Each row below holds a small network's activations on one record, seen along a few directions.
After each row come some of the record's fields: L, T, S, M, B, U.
Not every record has every field; a missing one is left out.
The largest differences between rows may come from other fields.
(in the rows, 500 means zero)
Strong random noise was added to every row along 10 fixed directions; ignore it. To show where, here is one row again and again, with new noise each time:
[607 486 624 595 409 678 508 600 503 467 616 610 321 466 450 413 477 501
 554 576 550 532 579 619 454 646 379 360 424 392 649 449]
[431 445 757 498 123 519 663 276 463 628 509 606 344 514 405 390 235 432
 464 626 543 624 612 587 494 538 556 138 498 615 600 420]
[640 364 503 503 370 317 628 447 731 430 504 517 561 599 461 517 342 610
 649 616 609 547 437 562 422 512 648 384 576 836 537 698]
[603 486 514 650 514 596 600 374 546 604 477 445 592 383 439 486 511 580
 634 495 600 331 603 694 500 404 682 683 543 375 483 422]
[611 434 324 539 581 544 560 695 587 554 434 470 607 438 487 484 556 571
 603 539 532 417 368 620 597 404 544 687 504 503 419 445]
[727 354 701 530 453 474 568 375 668 493 560 646 600 431 382 493 494 583
 537 312 673 255 470 591 480 368 489 619 524 597 459 623]
[717 505 674 442 147 517 574 805 721 379 638 644 369 596 492 420 523 587
 568 552 712 513 423 591 325 576 374 587 421 603 560 471]
[648 358 512 635 808 797 575 479 571 707 514 641 509 525 316 541 391 618
 536 543 517 557 436 654 641 590 435 274 418 517 631 645]
[541 359 567 532 607 300 502  61 642 473 465 476 677 517 511 421 499 604
 602 347 510 432 670 547 431 485 666 490 551 730 426 720]
[575 311 156 374 455 118 430 683 540 237 320 448 714 395 686 574 396 314
 702 637 414 279 295 267 562 333 656 535 782 654 371 457]
[579 435 556 545 563 607 480 535 643 506 572 536 491 555 562 387 620 594
 631 460 535 519 590 618 361 645 455 580 383 545 526 471]
[679 421 578 310 515 346 472 398 756 429 439 676 636 748 522 510 411 606
 525 453 586 550 450 355 425 576 486 380 531 792 486 764]

[666 464 589 499 471 695 508 627 621 522 525 599 546 559 576 676 414 464
 685 568 608 353 458 403 333 567 545 526 566 403 654 370]
(L l1; T t1; M m3; B b1; U u3)
[560 374 684 531 454 509 525 377 508 477 570 590 513 399 468 430 533 508
 461 338 545 349 535 550 500 425 443 486 470 578 505 522]
(L l2; S s2; M m3; B b3; U u1)
[534 328 623 629 354 539 608 532 566 451 641 477 449 397 544 441 528 516
 623 503 558 401 532 651 359 502 538 507 456 661 596 410]
(L l2; S s2; M m3; B b3; U u2)
[536 474 511 495 314 679 544 888 459 546 570 626 316 477 461 512 387 359
 531 715 546 509 365 531 490 558 381 429 467 376 587 231]
(L l2; S s1; M m4; B b3)
[651 514 573 646 614 632 468 503 474 433 599 546 450 350 385 487 611 587
 458 343 538 398 512 605 600 471 344 529 453 339 564 647]
(L l1; T t1; M m3; B b1; U u1)
[559 427 524 565 780 587 345 433 562 418 568 490 580 461 647 386 782 570
 605 276 453 369 665 531 382 604 417 695 393 443 483 502]
(L l2; S s2; M m3; B b1; U u1)
[504 399 476 519 778 832 526 685 492 793 492 583 575 474 471 529 591 485
 499 457 508 371 398 589 558 460 443 711 362 366 437 242]
(L l2; S s2; M m1; B b3)
[470 427 640 434 585 565 479 343 608 633 491 533 656 608 610 627 496 458
 600 395 543 354 543 376 284 516 611 649 524 549 491 384]
(L l1; T t1; M m2; B b3)
[383 360 380 481 533 232 493 394 609 411 500 355 584 586 654 451 511 494
 677 579 439 555 576 490 316 572 705 532 526 799 421 515]
(L l2; S s2; M m1; B b1)
[549 655 332 559 644 573 596 581 569 583 447 409 486 596 346 430 593 811
 378 521 504 820 408 708 731 519 437 470 366 577 487 799]
(L l1; T t1; M m3; B b3; U u3)
[492 547 724 520 420 569 333 431 256 387 616 671 308 299 445 376 551 289
 350 354 477 318 683 452 518 514 260 450 476 141 514 359]
(L l2; S s1; M m2; B b3)
[561 495 436 432 740 521 397 643 531 413 540 574 507 616 522 539 584 549
 439 493 483 544 446 408 488 602 378 483 426 535 524 625]
(L l2; S s2; M m1; B b3)
[478 578 701 593 223 497 462 388 390 338 618 467 340 340 560 388 569 425
 520 431 518 412 728 538 383 528 468 495 506 322 585 387]
(L l1; T t1; M m3; B b1; U u1)
[470 352 457 560 428 326 411 746 551 208 712 463 322 436 576 449 592 425
 608 511 429 558 419 510 354 629 327 455 453 690 541 575]
(L l1; T t2; M m1; B b3)
[482 509 402 497 320 231 641 563 508 429 497 424 454 463 332 486 422 578
 378 573 544 609 325 595 675 328 533 463 541 713 403 714]
(L l3; M m1; B b1)
[491 598 315 508 386 388 471 581 507 387 413 324 570 439 679 402 624 497
 659 584 488 438 611 535 423 472 666 760 571 384 411 309]
(L l2; S s1; M m3; B b1; U u2)
[624 496 504 466 225 499 616 749 634 472 490 494 545 489 548 597 459 506
 609 570 633 391 327 494 419 389 566 668 581 555 514 373]
(L l1; T t2; M m3; B b3; U u2)
[474 547 610 429 731 672 417 249 413 674 412 623 601 596 500 582 433 439
 421 451 485 419 649 358 478 549 547 438 517 317 528 426]
(L l2; S s1; M m2)
[602 688 323 550 317 413 467 609 352 278 417 445 402 391 488 503 369 423
 557 775 501 500 579 463 607 502 591 361 689 200 589 476]
(L l2; S s1; M m3; B b1; U u3)
[617 501 774 476 443 641 502 424 587 600 580 650 546 516 473 533 534 481
 532 370 689 243 608 519 306 468 523 762 474 342 467 320]
(L l2; S s1; M m1; B b3)
[418 540 307 549 600 408 523 386 578 490 435 347 474 664 546 341 500 678
 590 677 393 883 638 633 502 720 611 289 429 705 529 688]
(L l2; S s1; M m3; B b1; U u3)
[528 568 341 628 864 740 434 561 478 572 498 449 499 558 486 672 471 529
 612 635 439 583 526 488 496 672 537 430 505 282 642 540]
(L l1; T t2; M m1; B b3)
[616 314 607 558 443 634 624 693 583 591 636 708 333 533 284 565 263 468
 523 666 591 567 308 604 531 576 375 225 448 629 638 557]
(L l2; S s1; M m1; B b1)
[724 823 525 287 438 442 438 423 509 414 306 627 616 648 422 620 422 607
 292 445 624 497 469 249 674 400 471 470 644 283 489 757]
(L l1; T t1; M m3; B b1; U u3)
[503 416  93 480 830 473 406 793 581 435 419 428 573 679 646 651 397 455
 742 844 372 652 374 366 438 719 612 367 574 591 573 506]
(L l2; S s1; M m2; B b3)
[460 621 451 325 639 585 440 741 501 607 478 603 426 669 429 331 697 628
 221 397 467 752 379 538 677 557 189 573 236 516 345 570]
(L l2; S s2; M m1; B b1)
[383 366 414 741 830 766 503 417 399 716 534 387 525 357 503 605 486 406
 689 554 386 401 581 618 477 554 627 520 495 323 576 303]
(L l1; T t1; M m2; B b1)
[441 400 338 557 553 443 592 522 610 565 464 353 589 512 562 396 581 626
 617 540 457 599 475 674 496 491 624 592 439 739 423 489]
(L l2; S s1; M m3; B b3; U u1)
[343 652 517 576 526 768 562 477 365 720 492 431 377 545 459 513 468 514
 431 625 450 702 596 584 535 603 526 393 406 319 608 363]
(L l1; T t1; M m4; B b3)
[701 514 727 502 169 535 550 756 517 336 672 618 429 367 459 694 472 392
 510 479 737 141 382 435 344 336 460 722 602 345 587 350]
(L l1; T t1; M m1)
[458 470 239 600 803 643 457 752 522 530 517 385 508 557 582 640 527 501
 672 690 402 592 419 502 438 655 550 518 483 466 593 443]
(L l3; M m2; B b3)
[494 676 431 499 204 293 518 611 380 274 514 411 367 421 458 549 415 433
 437 665 536 528 485 452 541 421 553 457 637 393 523 536]
(L l1; T t1; M m1; B b3)
[631 737 620 382 353 448 526 436 639 477 480 557 503 734 416 593 429 651
 419 506 675 621 506 418 437 535 523 518 536 480 532 717]
(L l1; T t1; M m4; B b1)
[397 371 572 617 547 700 654 514 539 773 575 429 540 448 476 575 535 513
 574 470 541 411 450 685 408 425 608 703 408 575 486 281]
(L l1; T t1; M m2; B b3)
[418 275 656 628 606 515 508 365 495 521 685 511 438 378 464 380 622 494
 501 322 467 420 582 665 425 515 418 525 352 653 475 506]
(L l2; S s2; M m1; B b3)
[563 694 685 416 343 468 601 273 480 653 414 588 547 501 236 535 433 600
 217 309 650 472 446 519 713 253 471 586 539 397 369 680]
(L l1; T t2; M m4; B b1)
[549 552 413 393 481 623 507 792 563 576 458 597 444 692 512 553 386 471
 545 749 537 642 398 438 465 640 479 426 474 455 553 376]
(L l2; S s1; M m1; B b1)
[382 665 404 462 273 522 543 617 463 559 408 348 475 490 643 290 659 534
 528 576 481 595 619 629 476 489 585 735 425 392 386 193]
(L l2; S s1; M m3; B b3; U u3)
[623 432 477 770 558 485 573 414 504 391 610 404 470 282 356 511 520 610
 589 463 540 406 526 718 577 427 548 489 544 486 576 711]
(L l1; T t1; M m3; B b1; U u3)

Here are new rows. What are their fields?
[379 358 571 420 803 571 330 281 489 647 473 601 594 547 607 384 613 397
 512 295 371 436 655 426 428 607 420 552 386 481 369 369]
(L l2; S s1; M m1; B b1)
[480 647 542 407 507 339 316 399 344 331 488 527 498 397 508 361 698 443
 305 267 476 356 633 406 569 402 364 695 501 275 326 519]
(L l2; S s2; M m2; B b3)
[453 552 532 450 435 581 400 723 410 486 542 528 426 395 565 432 685 395
 425 349 464 403 436 464 514 453 278 723 422 306 418 298]
(L l1; T t1; M m2; B b1)
[472 652 317 556 413 341 504 543 403 369 466 362 409 479 456 463 442 505
 514 712 483 619 558 546 564 518 607 445 588 396 506 560]
(L l2; S s2; M m2; B b1)
[520 496 425 772 583 504 419 599 266 267 676 406 319 132 387 504 605 405
 489 465 431 335 537 626 623 431 377 518 534 212 562 550]
(L l1; T t1; M m1; B b3)
[504 575 402 508 529 647 604 582 517 702 392 454 565 507 460 404 575 634
 460 524 520 572 466 672 641 427 541 642 413 453 415 396]
(L l2; S s1; M m3; B b3; U u1)
[621 506 371 327 304 304 548 859 682 305 483 544 464 698 543 450 475 619
 483 665 560 717 274 450 507 557 417 403 476 827 502 667]
(L l2; S s2; M m3; B b3; U u3)
[588 460 489 621 670 468 356 518 534 220 675 547 289 534 478 299 614 629
 511 493 407 755 632 604 484 814 241 185 350 604 651 848]
(L l2; S s1; M m3; B b1; U u1)
[623 726 233 616 487 459 456 739 380 242 471 359 406 369 462 519 552 569
 488 650 473 568 464 529 692 480 465 473 592 239 583 652]
(L l1; T t1; M m3; B b1; U u2)
[308 558 547 469 256 348 552 270 466 585 423 323 598 429 622 458 544 413
 561 428 507 376 645 505 378 343 749 790 584 467 332 241]
(L l1; T t1; M m4; B b1)
[619 528 512 442 373 488 460 848 624 337 609 518 483 545 613 627 580 462
 620 545 623 361 395 413 270 521 476 767 525 461 521 373]
(L l1; T t1; M m1; B b3)
[587 443 722 398 327 540 459 671 652 443 656 706 355 668 527 481 453 439
 557 541 615 527 495 447 241 697 346 461 415 575 576 426]
(L l2; S s1; M m2; B b1)
[464 549 337 531 643 612 506 532 390 650 368 454 551 385 455 364 609 543
 418 457 414 519 489 630 759 401 456 596 435 340 375 417]
(L l2; S s1; M m3; B b1; U u2)
[660 458 470 416 800 484 376 507 638 468 489 647 621 619 454 525 567 589
 474 360 531 463 429 414 524 547 372 563 473 536 436 724]
(L l2; S s1; M m4; B b3)
[531 480 343 627 686 738 538 481 314 674 357 521 528 343 398 578 314 407
 539 680 417 433 493 538 763 449 583 290 603 210 589 383]
(L l2; S s1; M m3; B b1; U u3)
[557 472 536 538 449 551 631 461 523 585 468 511 551 460 404 567 423 568
 450 487 558 475 402 559 604 373 542 449 529 578 532 569]
(L l1; T t1; M m3; B b3; U u2)
[260 537 624 371 272 491 651 258 508 853 363 461 559 594 485 429 419 482
 403 440 497 624 514 540 519 386 627 563 456 624 331 312]
(L l1; T t2; M m4; B b1)
[597 448 502 527 639 620 430 753 582 444 631 600 403 571 467 585 516 506
 549 525 516 546 373 475 435 653 311 452 432 500 606 583]
(L l1; T t1; M m2; B b1)
[648 727 592 422 270 628 565 719 594 528 501 580 413 612 424 478 541 646
 406 510 658 616 427 555 520 510 376 603 425 385 522 515]
(L l1; T t2; M m3; B b1; U u3)
